A small network was shown many inputs. Here are its activations along a few directions, one row for each input.
Each table varies a few parts of the input and shows all the possible inputs, shuffled.
Descriptions start from the smaller parts, as in this example, which fits no table here: line(6) and (point or ring(11) or (values(3) and ring(5))).
Shared parts are said once, and a part with two or three values counts as separate values.

Other details of the inputs shift rows strongly along three fixed directions, in all tables alike. That doesn't count.

Rows:
x1: [ -8  -1   8  -2 -11 -10  -2  -2 -23  12 -14]
x2: [-15  -5   6  -7  -8 -16  -7   0 -14   6 -17]
x3: [ 8 -2  7 13 -9  6 15 16 13 -7 15]
x4: [  5  -4   6   6  -8   9   9  18  12 -15  17]
x5: [ 2 -5  9  5 -6  8  7 17 24  7  7]
x6: [-19  -5   5  -7  -8 -12  -4  -4 -12   2 -20]
x7: [-19   0   3   4  -9 -15 -11  -2 -14  11 -14]
x8: [ 13  -1  -5 -10   3  10 -10 -19   4  -1  -1]
x9: [  4  -7  -4  -2 -16  14  11  15  17   0  10]
x10: [  7  -1  -2  -9   9   5 -15 -16  12  -2  -4]
x11: [  5  -4   6   4 -12  16  14  13  17   6   8]
x12: [  6   2  -9   2   4  11  -6 -24   4   6   2]
x13: [ -4   3   4   1 -13 -16  -5   0 -23 -12 -15]
x14: [-24  -4   4  12 -32   1  14  29  -8   9  -3]
x15: [  1  -7   1  -1 -10   7   3  20  25   0   9]
x16: [ -9   8   4  13 -12 -14  -5  -2 -24  -4 -14]
x17: [  9   4  -5   2   6  12 -10 -21   3   7   1]
x18: [  8   5  -3   8  14   1  -8 -19   0  -5  11]
x19: [  9  -3  -3  -4  11  -4  -7 -18  11  10   0]
x20: [  6  -4  -5  -4  11  -3  -4 -21  13   7  -1]
x21: [ -8  -2   5  -8 -15  -7  -9   1 -22   4 -14]
x22: [  6  -5  -8 -10   8   0 -11 -18  13  -1  -2]
x23: [-12  -4   1  -3 -14 -12   4  -6 -21  10 -13]
x24: [ 10   2   2  -4  16  -5  -5 -17   4  -9   9]
x25: [ 11  -3  -8 -10   2   9  -6 -21   5  -1   0]
x26: [-18  -6   3  -7  -8 -15  -3  -2 -13   4 -18]
x27: [ 12   4  -5   3   6  10 -12 -19   2  10   3]
x28: [ 17 -12 -61  -6  86  10   3  45 -42   2 -28]
x29: [-5 -1  4 11 -6 16  2 17 25  5  6]
x30: [  1   1  -7   2  10   5 -11 -21  12   5  -2]
x31: [ 10   3  -1  -6  13  -5  -9 -15   4 -12  10]
x32: [  3  -2  -2  10 -14  15   8  14  16  10  14]
x33: [-12  -2   7  -3  -7 -16  -6   0 -24 -11  -5]
x34: [-10  -3   3  -3 -13 -13   1  -3 -22  12 -12]
x35: [ 15  -3  -8 -10   2   4  -9 -18   4   3   3]
x36: [ 0  3  8  8  2 -3 15 20 21 -6 17]
x37: [-18   2   7   5  -7 -11 -14   0 -15  10 -16]
x38: [-12  -5   1  -7 -15  -9   1  -5 -20   5 -14]
x39: [ 10  -2   2  -8  11   2 -13 -16  11   3  -3]
x40: [  7  -2   1  -8  11   5 -10 -18  12   0  -5]
x41: [ 20   5  -2   5   9  -3  -1 -19   3  -6   1]
x42: [ 10   5  -2  10  12   3  -8 -20  -2  -6  10]
x43: [-15  22   6 -14  -2 -13   9   0 -28  -5  -2]
x44: [  8  -3   7   8 -10   9  13  17  13 -13  14]
x45: [ 13   6  -5  11   9   3  -9 -19  -1  -6   8]
x46: [  8   6   2  -5  18  -9  -5 -15   8 -11   7]
x47: [ 10  -2  -6  -5   6   6   1 -24   4   7   0]
x48: [  5  -5   9   7  -5  10  13  17  12 -12  16]
x49: [ 12  -1  -2  -9   5  10  -6 -20   4   2  -2]
x50: [-15   6   7  -5  -2 -24  -7   2 -17 -11  -7]
x51: [ 10   3   2   0  17  -7  -2 -18   4  -4  10]
x52: [-18   6   7   8  -3 -18  -7  -1 -23  -2  -4]
x53: [-28   7  13  16 -18 -14  11  36  -6  -4   3]
x54: [  7  -1   1  -4  12   2  -8 -19  12   6  -4]
x55: [  3 -19 -60   1  67  20  20  77 -18  16 -31]
x56: [-6 -4 -2 11 -8 11  6 14 26  6  9]
x57: [ 3 -4  8 10 -3  5 16 17 14 -6 19]
x58: [  7  -5   7   0 -13  16   9  16  16   4  10]
x59: [ 5 -4  9 12 -5  7 16 16 12 -7 18]
x60: [ 11   0   6   9 -11   8  13  17  16 -12   9]
x61: [  5  -4  -6 -10   8   3 -11 -19  13  -3  -3]
x62: [ 10  -1  -1  -9   9   2 -17 -14  11   1  -2]
x63: [-15  24   6 -10  -1 -16  11  -2 -27   0  -1]
x64: [  2  -7   1  -1 -13  17  15  12  18   0   8]
x65: [-10  -4   3  -7 -14 -10  -2  -2 -22   7 -13]
x66: [-14  23   4 -15  -6 -14   5   1 -27  -7  -1]
x67: [-27  24   9   5 -19  -4  21  34 -16   0   9]
x68: [  9  -2   3   7 -11   8   8  18  13 -15  15]
Description of these inputs: line(4) and (point or line(6) or (values(2) and ring(5))).
The inputs of x16 and x13 match in every part but the line(4) part. If x52 is changed in the same way as x16 into x13, which row does it become?
Answer: x31
Change only the line(4) part in x64. List by row number the other rows that result.
Answer: x12, x25, x47

Rows:
x69: [ 11   2 -21   3  19  21  20  29  14   4  12]
x70: [ 26   4 -11   2  26   5 -17 -35  12  -3  12]
x71: [-16  -1  13  -8 -13 -26 -12 -19 -33 -10 -18]
x72: [ 23   9  -8  -4  28   4 -17 -34  17  -6   9]
x73: [ -1  11  11  -8 -13 -10 -14 -43 -14  -8  -2]
x74: [ 30   1 -12  -4  34   5  -7 -31   8  -2   6]
x75: [-18   6  -7  -9   7 -13  -1   9 -39   6 -20]
x76: [-29   4  53  17 -90   0  27  28  23  -8  30]
x77: [ 12 -16 -24  -1   9  32   8  27  24  19  -5]
x78: [ 16   0 -17   7  18  24  19  29  11   5  11]
x79: [ 26  11 -11 -11  24  10 -12 -34  12  -4  10]
x80: [-23 -11   7  -3 -19 -17 -22 -21 -20  17 -32]
x81: [ 13 -24 -21  -1  13  26   7  29  26  13  -6]
x82: [ 20   9 -10   0  28   2 -12 -39  17   0  12]
x83: [ 11   1  53  14 -70  14  18 -12  74 -19  59]
x84: [-20   6  16   5 -12 -27 -12 -23 -34   2 -16]
x85: [-25 -11 -12   1   7  -6  22  74 -30   2 -19]
x86: [-16   4  14 -10 -12 -28 -12 -17 -29  -7 -19]
x87: [-26  -9 -15  12   4  -1  16  73 -29  -2 -21]
x88: [-26   9  17  -4 -11 -29 -16 -21 -30   1 -14]
x89: [ 13  -5 -17   3  22  14  19  30  18  -1  10]
What is each input in this table made of?
Answer: values(3) and (point or ring(6))
Change only the values(3) part in x69. List by row number the other rows that result.
Answer: x82, x89
Change only the values(3) part in x73. List by row number the other rows that result.
Answer: x71, x87

Rows:
x90: [ -6   6  -7 -10   5  -1 -13 -32  -9  11  -9]
x91: [  5   7  27   5 -48  26  12 -11  57   1  40]
x92: [  1  10  -7  -1  10 -11 -13 -27 -14  -7   1]
x93: [-17   5  -1  13  -3  -2  11  44 -21  -1  -8]
x94: [-19 -15  -7  16  -3   0   7  44 -11   9 -17]
x95: [ -3   9  -4  -5  14 -17  -8 -25 -11  -4  -1]
x96: [-23  -8   5   5 -19  -2   7  25   3  12  -9]
x97: [ 16   2  31  -1 -52  20  12  -9  53  -4  38]
x98: [  2  -7  11 -14 -10 -11 -15 -35   5  -1  -7]
x99: [ 34   8 -19   7  38  24  11   0  45  -5  26]
x100: [  7   3  -6  -8   9 -13 -13 -24 -16 -16  -1]
x101: [ 24   1   7  -3  -3  26  -6 -38  61   3  32]
x102: [ -6  -3  29   5 -31 -13 -17 -45  19   2   6]
x103: [-16 -19  -4  10  -6  -1   7  45 -13   2 -18]
x104: [-22   3  12   6 -14 -13  13  27  -7   0   8]
x105: [ 33 -11 -22  11  32  29  -1   0  49   8  18]
x106: [  1  13   1  -3  15 -16  -8 -26  -9  -5  -6]
x107: [ -1  11   3  -8 -12  -1 -12 -41  -3  10   0]
x108: [-20   1  -5   9  -4  -4  11  44 -21   0   1]
x109: [-22   2  42  -3 -49 -26   7  -4   1 -14  16]
x110: [ 12   1  28  -3 -50  22  13 -11  54  -9  38]
x111: [  2 -10 -26  11  29   3  -8   8 -19  10 -19]
x112: [12  2  1 11 10 23 25 44 37 -7 22]
x113: [-15   4   1  10  -2   1  11  44 -19  -5  -9]
x114: [  2  -5  -4   7   8  -6 -19 -27 -12   4 -11]
x115: [  3  -6  -2   4   8  -5 -19 -27 -12   0 -13]
x116: [  4 -10  -2  -7   9 -12 -19 -26  -6   3 -17]
x117: [  5   9  -7  -3   0   0   7 -36 -27  12  -2]
x118: [  6  10 -19   6  25   0  -3   1 -13  -3  -7]
x119: [ 34 -13 -28 -10  35  35   5  11  41  -1  14]
x120: [  1  -8  -1  -2  10 -10 -20 -27  -6   4 -17]
x121: [  7 -12 -10   9   4  31  19  45  47   9  16]
x122: [ 19  -2 -12   5  -1  37  22  46  33  10  17]
x123: [ 30  -1 -23  -7  28  42   5  -2  47   3  22]
x124: [-20   3   2   6  -2  -7  18  44 -13  -7 -12]
x125: [ -8   8  13 -10 -19  -3 -14 -45   6   5   3]
x126: [-18 -16  -4   7  -4  -2   7  45  -8   9 -22]
x127: [-21   5   7  12 -20  -7  10  25 -10   0  10]
x128: [-26  -9  -9   3  -6   4  11  44 -10  14 -17]
x129: [  6  -9  50   5 -65  10  12 -12  76 -10  42]
x130: [  6  -3 -23 -10  33 -10   2  13 -18 -10 -10]
x131: [  5   6  -9  -1  32  -5  -2   3 -12   4  -1]
x132: [-23   6  38   4 -52 -17   1  -5  -3 -14  17]
x133: [-13   0  13   2 -16 -12  17  31  -4 -15  -2]
x134: [  6   7   3  -4  12  -9 -15 -23 -19  -7   0]
x135: [-19  -5  13 -11 -30  -6   2   3  -9  -2  -8]
x136: [ 31 -13 -31   8  41  29   2  12  42  12  11]
x137: [  2  11   0   2  13 -10 -14 -25 -18   2   2]
x138: [-20 -11   5   6 -16  -3   6  30   4  11 -11]
x139: [  7 -13  -2  -3   8 -11 -19 -27 -11  -3 -14]
x140: [  1  13   4   0  15 -15  -8 -25 -11   1  -4]
x141: [-18 -17  -5   0  -5  -3   9  45  -9   7 -22]
x142: [-15  10  32   1 -56  -7   1 -11   1  10   5]
x143: [  5   9   8  -7  14 -15  -9 -25 -12  -8  -6]
x144: [11  3  0 14  9 22 26 45 39 -3 26]
x145: [ -2   4 -26   0  35  -9   3   9 -19   2  -9]
x146: [  5  -9  -2   2   7  -6 -19 -27 -13  -3 -13]
x147: [ -2  -4  -1 -11   9  -6 -18 -29  -3   6 -16]
x148: [  1  -4 -19 -15  18   9  -5  -1  -9   4 -13]
x149: [-17   5  -1  15  -4  -3  12  42 -20   1  -7]
x150: [ -1  -6  13   3  -9  -9 -20 -36   2   0  -7]
x151: [ 41   3 -24   0  26  42  24  -8  28   4  27]
x152: [  8 -13  -1  -6   7 -14 -20 -27  -7  -1 -16]
x153: [ -1  10  12  -3  -5 -11 -15 -34  -7  -8  10]
x154: [ 35   7   7  -7 -11  27  -3 -38  49   0  32]
x155: [  4  10  -8  -8   1  -1 -12 -29 -15  16  -9]
x156: [  1  10  15  -6  -3 -17  -6 -31  -1 -14  -1]
x157: [-20 -11  10   3 -20  -3   6  27   4   7 -12]
x158: [ 14   2  -8 -11   2   0   8 -31 -29   3  -4]
x159: [  6   4  -7  -4  32  -4  -2   3 -12   1  -3]
x160: [  6   1 -14  -6  37  -6  -1  12 -21  -1  -9]
x161: [  8   4 -19   0  32   1  -4  14 -24  -6 -13]
x162: [-22 -13  -8   8  -4  -3  10  45  -8  16 -19]
x163: [-10  -2  13   4 -16  -6   9  31 -14  -9   4]
x164: [-21   2   2  10   2  -9  16  44 -19   7  -4]
x165: [  7   2  -4  -9  11 -13 -14 -22 -19 -11   2]
x166: [  2   7 -22   4  23  -1  -3   0 -14  -2  -1]
x167: [-17   7  19   5 -28 -12   3   5 -11 -16  -3]
x168: [ 39   3 -22  -4  23  41   5   0  42   8  22]
x169: [-22 -10  38   7 -52 -17  -4  -8  11  -4  -2]
x170: [-25   6  50  -3 -79  -6   4 -19  14  -5  15]
x171: [-21 -16  -5  -2  -6   0  10  47  -9   6 -21]
x172: [ 33   3 -19   0  37  24   9   0  44 -11  29]
x173: [ -1 -10 -24 -13  27   6  -6  11 -14   6 -23]
x174: [  1   5   2 -11  14 -17 -10 -25 -14  -7   1]
x175: [  8   6   6 -10  14 -17  -8 -22 -13 -10  -6]
x176: [ 42   0 -23   2  40  29   6  14  29 -13  21]
x177: [  5   5 -19  -1  24   1  -5   1 -14  -9  -4]
x178: [  3 -10 -18   9  22   1 -10  -1  -6  11 -13]
x179: [-18   2   0  11  -2  -3  10  45 -24   3  -3]
x180: [  1   1 -27 -10  23  12  -3  10 -20  10 -19]
x181: [-10 -19   7   2 -19  -7   6  29   2   0 -10]
x182: [  0  15  10   4  -5 -11 -12 -32  -5  -9   2]
x183: [ 24  -3   2   1 -19  31  20  28  42   2  28]
x184: [  7   8  10  -4  -7 -13 -11 -30  -6 -19   1]
x185: [-19 -15  -6  10  -5  -4   8  45  -8  12 -19]
x186: [  7   8  -8  -5   2   1   6 -35 -27  11  -3]
x187: [ -4  -1  -2 -13   7  -2 -17 -31  -5   5 -15]
x188: [  1   8   6  -4  -6 -12 -12 -32  -6 -16   6]
x189: [ 11   6  -3 -14  -1  -2 -14 -28 -15   9 -10]
x190: [-11 -20  -5  10  -9  -1   8  43 -17  -3 -16]
x191: [  4  12  -2  -1  12  -7 -13 -24 -14 -11  -8]
x192: [-10   4   0   4 -22   5  12  28  -9  17  -5]
x193: [ -2   9  -2  -4  16 -17  -9 -26 -13   3   3]
x194: [-19   4  46   0 -46 -24   7  -3   0 -11  13]
x195: [ 10   5  -6  -9   2   1   7 -34 -27   4  -4]
x196: [  7   6 -11   1  27   2  -7   3 -17  -2  -2]
x197: [-20   0  12   1 -19 -13  15  25  -4 -13   3]
x198: [  3   3 -13  -6  31  -6  -2   3 -12  -1  -1]
x199: [-15   7  13  -1 -34  -3   2   2 -11  12  -5]
The inputs of x178 and x150 match in every part but one. If x145 is changed in the same way as x178 into x150, which row does it become?
Answer: x172
The inputs of x165 and x153 match in every part but one. If x163 is changed in the same way as x165 into x153, which row does it become?
Answer: x196
The inputs of x174 and x198 match in every part but one. If x141 is changed in the same way as x174 into x198, which row does it become?
Answer: x157
What is each input in this table made of?
Answer: line(5) and (point or (values(2) and ring(5)) or line(11))
Change only the line(5) part in x100. List by row number the other rows that result.
Answer: x92, x166, x177, x188
Change only the line(5) part in x119. List by row number the other rows that result.
Answer: x101, x128, x173, x187
Change only the values(2) part in x156. List by row number the other rows that result.
Answer: x167
Change only the line(11) part in x185. List by row number the other rows that result.
Answer: x91, x94, x101, x102, x114, x121, x125, x138, x142, x199
Change only the ring(5) part in x99. List by row number the other rows that result.
Answer: x140, x145, x164, x193
Change only the line(11) part in x129. List by row number the other rows that result.
Answer: x97, x98, x110, x119, x135, x139, x152, x181, x183, x190
